These are the activations of a small neural network, seen along a few directions. Each row is one input.
In each table, some parts of the input vary, and every possible input appears once, in random order.
Descriptions start from the smaller parts, as in this example, which fits no table here: line(6) and (point or ring(9) or (values(3) and ring(5))).
Shared parts are said once, and a part with two or three values counts as separate values.

Rows:
R1: [1, 31, 0, 3, -4, 37, -20, 15, 19, -2, 16]
R2: [-22, -29, -42, 37, 2, 17, 9, -35, -37, -27, 11]
R3: [-7, 33, 1, -27, -29, -2, -13, -10, 15, 11, 18]
R4: [7, -24, 15, 38, 22, -56, 39, -6, -29, -35, -12]
R5: [38, 0, 36, 6, 30, -31, -16, 32, 22, 13, -11]
R6: [18, 33, 17, -19, 20, -15, -51, 3, 12, 9, 33]
R7: [-3, -20, 0, 2, -7, 2, 27, 6, -3, 6, -29]
R8: [7, 30, -4, -5, 2, 48, -26, 17, 16, 0, 18]
R9: [-11, 17, -7, -29, -20, 37, -9, 8, 24, 12, 5]
R10: [-14, -25, -26, 41, 2, 13, 18, -24, -33, -23, 1]
R11: [5, 18, 9, -53, 1, -15, -40, -3, 17, 23, 22]
R12: [8, -9, 3, 33, 7, -1, 18, 14, -8, -8, -18]
R13: [-6, -37, 11, 6, 6, -55, 50, -11, -25, -22, -24]
R14: [9, 42, 12, -6, 3, -11, -38, -4, 11, 6, 30]
R15: [5, 47, 7, 5, -12, -1, -23, -3, 10, -2, 29]
R16: [-19, -30, -14, 8, -12, 10, 32, -6, -17, -3, -24]
R17: [-6, -18, -13, 39, 2, 7, 24, -2, -22, -16, -11]
R18: [26, 0, 26, 22, 21, -13, 6, 29, 9, 5, -16]
R19: [-3, 28, 5, -40, -14, -11, -28, -10, 16, 19, 20]
R20: [12, -14, 22, -10, 5, -11, 16, 25, 14, 18, -28]
R21: [-27, -35, -31, 10, -14, 14, 29, -30, -29, -10, -13]
R22: [-5, 15, -11, -38, -14, 48, -16, 10, 21, 13, 7]
R23: [26, -14, 32, -27, 15, -28, -8, 27, 28, 27, -23]
R24: [-37, -39, -47, 6, -13, 18, 18, -43, -33, -14, -2]
Changing only one part turns R22 into R8. The same change can be made to R3. Which row results?
Answer: R15
What do these inputs look like to the network?
Answer: values(2) and (point or line(5) or line(6))
Change only the values(2) part in R7. List by row number the other rows that result.
Answer: R12

Rows:
R25: [-26, -36, -27, -1, -1, 16, 24, -16, -18, -17, -9]
R26: [-23, -17, -24, 21, -6, 0, 21, -27, -31, -21, 3]
R27: [20, -12, 28, -5, 6, -31, 14, 20, 15, 10, -22]
R28: [13, 30, 26, -17, 2, -1, -18, 35, 25, 20, -2]
R29: [16, 36, 27, -5, 13, -13, -25, 23, 17, 8, 14]
R30: [-6, 2, -30, -11, -17, 25, -10, -32, -14, -12, 23]
R31: [2, -29, 3, 24, 0, -12, 36, 2, -18, 3, -32]
R32: [12, -32, 1, 21, 7, -31, 26, -18, -28, -10, -17]
R33: [-6, 30, -3, -21, -12, 28, -29, 10, 24, 23, 14]
R34: [-19, -8, -28, -18, -7, 45, -5, -15, 4, -10, 10]
R35: [19, 2, 30, 20, 18, -40, 5, 18, 7, -4, -10]
R36: [-3, 34, -3, -10, -3, 14, -39, 0, 15, 10, 29]
Changing only one part turns R26 into R25. The same change can be made to R30. Which row results?
Answer: R34
What do these inputs look like to the network?
Answer: values(2) and ring(6)
Change only the values(2) part in R27. List by row number the other rows that result.
Answer: R35

Rows:
R37: [22, 31, 28, -32, 14, -24, -40, 7, 25, 10, 27]
R38: [-23, -15, -21, 1, -23, 27, 26, -18, -9, -8, -7]
R39: [20, 8, 26, -7, 2, -6, 2, 34, 17, 20, -19]
R40: [-11, 32, -14, -5, -20, 17, -18, -13, -2, -3, 26]
R41: [8, -21, 10, 36, 25, -31, 26, 7, -19, -30, -12]
R42: [-8, 7, -18, 20, 0, 9, -15, -14, -9, 0, 14]
R43: [9, -22, 17, 18, 7, -12, 32, 20, -6, 1, -35]
R44: [11, -7, 19, 9, 4, -12, 18, 26, 12, 12, -28]
R45: [-17, 14, -15, -23, -27, 31, -4, -2, 12, 9, 4]
R46: [-16, 18, -19, 9, -20, 13, -1, -25, -5, -11, 21]
R47: [29, 39, 37, -13, 22, -16, -33, 30, 27, 5, 18]
R48: [-20, 3, -21, -9, -27, 29, 13, -10, -3, 6, -6]
R49: [13, -6, 19, 35, 14, -28, 16, 5, -8, -18, -8]
R50: [4, -15, 10, -12, -4, -20, 11, 3, 10, 16, -19]
R51: [-28, -29, -29, 2, -13, 24, 36, -16, -20, -20, -10]
R52: [21, 23, 26, 11, 13, -24, -14, 22, 13, 3, 6]
R53: [-8, 30, -5, -46, -19, 41, -22, 5, 22, 13, 14]
R54: [7, 3, 11, 7, 5, -36, -5, -9, 1, 2, 4]
R55: [1, -29, 1, 16, 18, -40, 19, -17, -21, -23, -3]
R56: [14, 10, 20, 26, 13, -28, 2, 13, 3, -3, -4]
R57: [25, 21, 36, -30, 13, 1, -16, 42, 36, 20, -5]
R58: [-3, 5, -13, -12, -11, 31, -17, 6, 6, 20, -3]
R59: [-15, -39, -29, 12, 3, 25, 24, -9, -27, -9, -17]
R60: [-1, -32, 8, -2, 0, -22, 24, -3, -3, 5, -25]
R61: [7, -36, 9, 18, 15, -13, 42, 19, -15, -13, -37]
R62: [-25, 1, -21, 19, -14, 9, 12, -27, -20, -21, 15]
R63: [15, 16, 18, -8, 4, -32, -21, 0, 10, 8, 14]
R64: [11, -3, 16, -26, -5, -16, -5, 12, 20, 23, -10]
R65: [1, -12, 8, 17, 11, -39, 9, -13, -19, -7, -4]
R66: [5, 35, -2, -18, 8, 22, -51, 1, 16, 6, 35]
R67: [4, 20, -3, -35, -1, 39, -35, 12, 20, 22, 8]
R68: [2, 19, -11, 6, -3, 15, -32, -9, 3, 3, 24]
R69: [-7, -11, -19, 2, -10, 27, 0, -6, 2, 12, -8]
R70: [-4, -44, -1, -1, 10, -24, 35, -2, -19, -6, -31]
R71: [14, 13, 26, -49, 7, -9, -23, 22, 33, 26, 2]
R72: [-22, -13, -28, 19, -8, 10, 22, -31, -27, -35, 15]
R73: [-4, 47, -3, -29, -11, 25, -37, -6, 12, -2, 38]
R74: [-11, -22, -28, 31, 11, 8, 9, -21, -36, -23, 7]
R75: [-9, -10, -19, 30, 2, 9, -2, -24, -21, -12, 11]
R76: [-16, -27, -21, 12, -4, 23, 13, -9, -13, 3, -14]
Changing only one part turns R67 into R57. The same change can be made to R76. Which row results?
Answer: R43
Changing only one part turns R58 into R39. The same change can be made to R68. Which row results?
Answer: R52
What do these inputs look like to the network?
Answer: values(2) and line(4) and line(5)
Change only the values(2) part in R69. List by row number the other rows that result.
Answer: R42
Change only the line(4) part in R65. List by row number the other rows that result.
Answer: R49, R62, R75

Rows:
R77: [6, -30, 10, 8, 13, -19, 21, 11, -2, 6, -22]
R78: [12, 6, 17, -9, 3, -41, -4, -12, -3, 3, 4]
R79: [29, 26, 26, 10, 14, -9, -21, 24, 15, 7, 5]
R80: [5, -11, 18, -22, -6, -31, 6, 0, 13, 13, -13]
R81: [23, 10, 27, -4, 6, 2, -10, 34, 31, 17, -11]
R82: [9, 10, 8, -15, -4, 29, -7, 29, 25, 21, -15]
R83: [13, -15, 9, 21, 18, -30, 7, 2, -18, -5, -6]
R84: [12, 35, 12, 15, 12, 5, -31, 9, 11, -2, 22]
R85: [-22, -1, -15, -26, -24, 10, 0, -18, -5, 11, 4]
R86: [-8, -26, -10, 9, -3, 14, 38, 6, -6, -4, -31]
R87: [-7, 20, -16, -14, -6, 15, -20, -11, 3, -3, 29]
R88: [-7, 16, 3, -4, 2, -28, -12, -24, -7, -4, 21]
R89: [-3, -7, -5, 25, 13, -17, -6, -13, -22, -16, 9]
R90: [-11, -10, -3, -33, -16, -6, 8, -1, 6, 19, -18]
R91: [-1, -2, 2, -36, -6, 12, -3, 14, 15, 14, -11]
R92: [-15, -22, -21, 3, -8, 26, 11, -16, -12, -1, -7]
R93: [-11, -12, -26, 18, -3, 12, -3, -23, -16, -13, 10]
R94: [-6, -30, -10, -5, 2, 10, 22, 2, -3, 9, -28]
R95: [3, -26, 11, 22, 8, -15, 36, 15, -5, -7, -27]
R96: [-18, 12, -20, -11, -17, -3, -10, -26, -6, 2, 22]
R97: [-7, -3, -5, 39, 9, -12, 11, -9, -25, -29, 6]
R98: [-13, -8, -27, 32, -8, 17, 13, -19, -20, -26, 6]
R99: [-18, -18, -21, 16, -13, 31, 27, -12, -16, -14, -10]
R100: [9, -11, 9, 35, 13, -26, 23, 7, -21, -18, -10]
R101: [2, 32, -10, 7, -6, 31, -28, 6, 13, 2, 23]
R102: [-11, 8, -10, -30, -14, 28, -10, -2, 4, 6, 11]
R103: [3, 24, 7, -7, 12, -11, -24, -8, 3, -9, 27]
R104: [-2, 20, -3, -8, -11, 46, -15, 12, 15, 13, 7]
R105: [20, 15, 21, -12, 13, -25, -14, 6, 8, 0, 10]
R106: [12, -2, 22, -25, 5, -15, -4, 18, 23, 10, -7]
What do these inputs look like to the network?
Answer: line(5) and ring(6)
Changing only the line(5) part turns R78 into R105. The same change can be made to R85. Which row results?
Answer: R102
Change only the line(5) part in R77. List by row number the other rows that result.
Answer: R80, R81, R95, R106
Change only the ring(6) part in R99. List by row number the other rows that result.
Answer: R86, R95, R97, R98, R100
Change only the line(5) part in R96. List by row number the other rows that result.
Answer: R87, R93, R98, R101
